These are the activations of a small neural network, seen along a few directions. Each row is one input.
In each table, some parts of the input vary, and every possible input appears once, in random order.
Descriptions start from the smaller parts, as in this example, which fits no table here: ring(8) and (point or line(9) or (values(3) and line(6))).
Shared parts are said once, and a part with two or three values counts as separate values.
(in the rows, 100 means zero)

Rows:
row 1:  99  82  51  32 106 148  79 131  84  69 129 129
row 2:  55 106 110  66 119  83  96 109 123  69 180 151
row 3: 123 126 147 182  73 118  85  92 111 122  31  76
row 4: 151  77  57  87  97 131  99 103  65 115  41  52
row 5:  87 105 118 149  83  80 114  93  82 130  19  80
row 6:  41 124 144 150 104  41 119  80 113 100  97 133
row 7: 157  77  56  88 100 128 104  97  73 113  49  44
row 8: 121  75  53  26 104 143  84 124  92  85 144 108
row 9:  54 123 148 148 103  39 125  78 117 112 107 123
row 10: 139  76  51  31 109 130  93 111 103  88 151  87
row 11:  72 103 111  59 117  78 100 100 126  82 192 134
row 12:  51 109 109  64 118  83  94 107 118  67 176 155
row 13: 108  96 112 145  84  70 117  83  88 135  31  60
row 14:  91 144 177 179  93  76  96  78 145 104 117 117
row 15:  45 120 145 153 105  41 121  81 117 102 101 130
row 16: 133  83  59  89  95 144  97 114  56 109  30  70
row 17:  62 117 147 146 102  36 126  72 119 115 112 112
row 18:  74 105 115 152  84  82 108  94  78 118  11  91
row 19:  76 115 141 144 103  30 127  69 121 117 116 101
row 20: 140  77  59  87  95 140  97 108  60 112  35  60
row 21: 113  81  54  27 105 147  84 130  89  81 139 118
row 22:  95  98 117 148  82  77 115  87  84 133  24  69
row 23: 148 102  84  61  91 182  57 132 117  75 151 112
row 24: 119  84  57  92  96 145  91 114  52  96  22  80
row 25: 103  78  52  33 106 148  81 133  88  71 133 125
row 26:  65 109 112  60 118  81 100 106 123  79 187 144
row 27: 165 104  88 122  84 179  70 114  84 103  41  65
row 28:  94 102 105  61 121  70 107  89 134  85 197 111
row 29:  84 115 138 142 107  30 131  63 128 116 122  92
row 30: 101 130 144  94 105 118  72 107 151  72 197 138
row 31:  78 102 116 155  85  82 110  95  82 120  13  88
row 32: 133  75  50  29 105 133  87 118  95  88 147  97
row 33:  86 101 106  60 117  71 102  96 127  85 194 122
row 34: 123  80  58  94  97 146  93 116  56  99  24  77
row 35: 115  97 110 144  88  69 121  77  96 133  39  51
Q: The inputs of row 21 and row 26 match in every part but one. If row 32 is changed in the same way as row 21 into row 26, which row does it become?
A: row 33
Q: What is each input in this table made of?
A: ring(5) and (point or line(6))

Rows:
row 36: 102  93  87 120  84 110 104 105  84 112  45  93
row 37: 112 121 129 153  98 107 102  90  97 108  65  92
row 38:  98 106 102  81 106 122  76 112 113  73 133 117
row 39:  42  99 109  74 124  37 129  90 118  90 166 133
row 40: 123  76  52  48 115 120 100 106  88  85 128  91
row 41: 110 122 116  95 111 122  85 103 117  81 150 125
row 42: 113 119 130 101  90 107  80 101 143  94 162 113
row 43: 108  88  83  93  90 107 104 106  69 122  43  72
row 44: 106  82  74  43 103 123  91 119  84  97 124 102
row 45:  48 101 120 131 105  16 134  71  93 117  83 107
row 46: 114 116 144 159  81  93  98  89 123 123  77  80
row 47: 126  81  63  97 102 103 112  94  73 109  47  63
row 48:  99 107 114 136  94 108  93  96  95 102  48  85
row 49: 101  88  76  68  97 125  89 119 101  86 128 125
Q: The inputs of row 40 and row 47 match in every part but one. If row 44 is changed in the same way as row 40 into row 47, which row does it become?
A: row 43
Q: What is each input in this table made of?
A: values(2) and (point or line(6))

Rows:
row 50: 141 129 127 149  87 148  78 106  86 117  29  76
row 51: 171  84  59  90  98 155  88 101 109  91 105  64
row 52: 104  80  65  74  80 175  70 144  88  84  71 125
row 53:  95  98 114  81  94  39 124  77 139 126 172 102
row 54:  96  84  76  96 108  81 131  89  58 122  21  52
row 55: 115 123 131 123 112  70 106  73 163  87 176 102
row 56:  68  88  67  36 126 103  87 114  77  60 146 145
row 57:  82 106 106 127  73 137  78 120  81 108   4  98
row 58: 105 138 171 189  90 100  92  89 113 119  73 103
row 59: 104  89 128 138  79  33 128  66 109 148  84  63
row 60: 156 103  85  95  89 189  72 124  93  92  93 101
row 61:  38 103 110 152 103  46 123  77  72 102  45 125
row 62:  81  96  69 113  99  98 106 100  46 100   2  93
row 63:  40 115 150 167  75  86  92 104 108 109  49 127
row 64:  92 149 160 130  99 108  88  98 143  87 165 141
row 65: 122 124 124  72 105 158  61 114 117  71 171 122
row 66: 104  71  30  61 105 138  96 125  55  78  69 120
row 67: 160 108 103 142  95 112  97  83 103 112  41  38
row 68: 124  81  81  32 103  87  93 102 110 110 177  84
row 69:  51  99 104  75 131  33 143  86 113 100 154 122
row 70: 139  86  87 103  77  81 112  88  81 143  42  37
row 71:  70  99 104  52  97 140  60 140 110  63 148 148
row 72:  83  78  72  22 137  86 111 106  87  87 161 102
row 73: 141 103  95  68 117 121  77  91 134  73 182  84
row 74:  59  89 117 133 114  28 149  71  83 125  64  81
row 75:  31 113  99  91 119  51 118  94 103  72 139 167
row 76:  34 124 138 109  90  89  88 126 137  77 143 167
row 77: 153  65  46  56  84 121 102 112  87 122 104  64
row 78: 127 114 145 180  99  62 111  66 130 114  84  64
row 79: 115  61  36  46 114 123 120 112  66 101  86  80
Q: The inputs of row 79 and row 66 match in every part but one. If row 54 is changed in the same way as row 79 into row 66, which row does it become?
A: row 62
Q: What is each input in this table made of?
A: ring(5) and ring(6)
Q: Start at row 57 and move only the ring(5) part, one step at a time. The first step leads to row 63. Which rows follow, in order?
A: row 76, row 71, row 52
Q: Which other rows does row 61 become when the ring(6) part takes its other values? List them by row number.
A: row 58, row 59, row 63, row 74, row 78
Q: Start at row 65 and move only the ring(5) part, one step at a time. The first step leads to row 60. Which rows follow, in order?
A: row 50, row 58, row 64
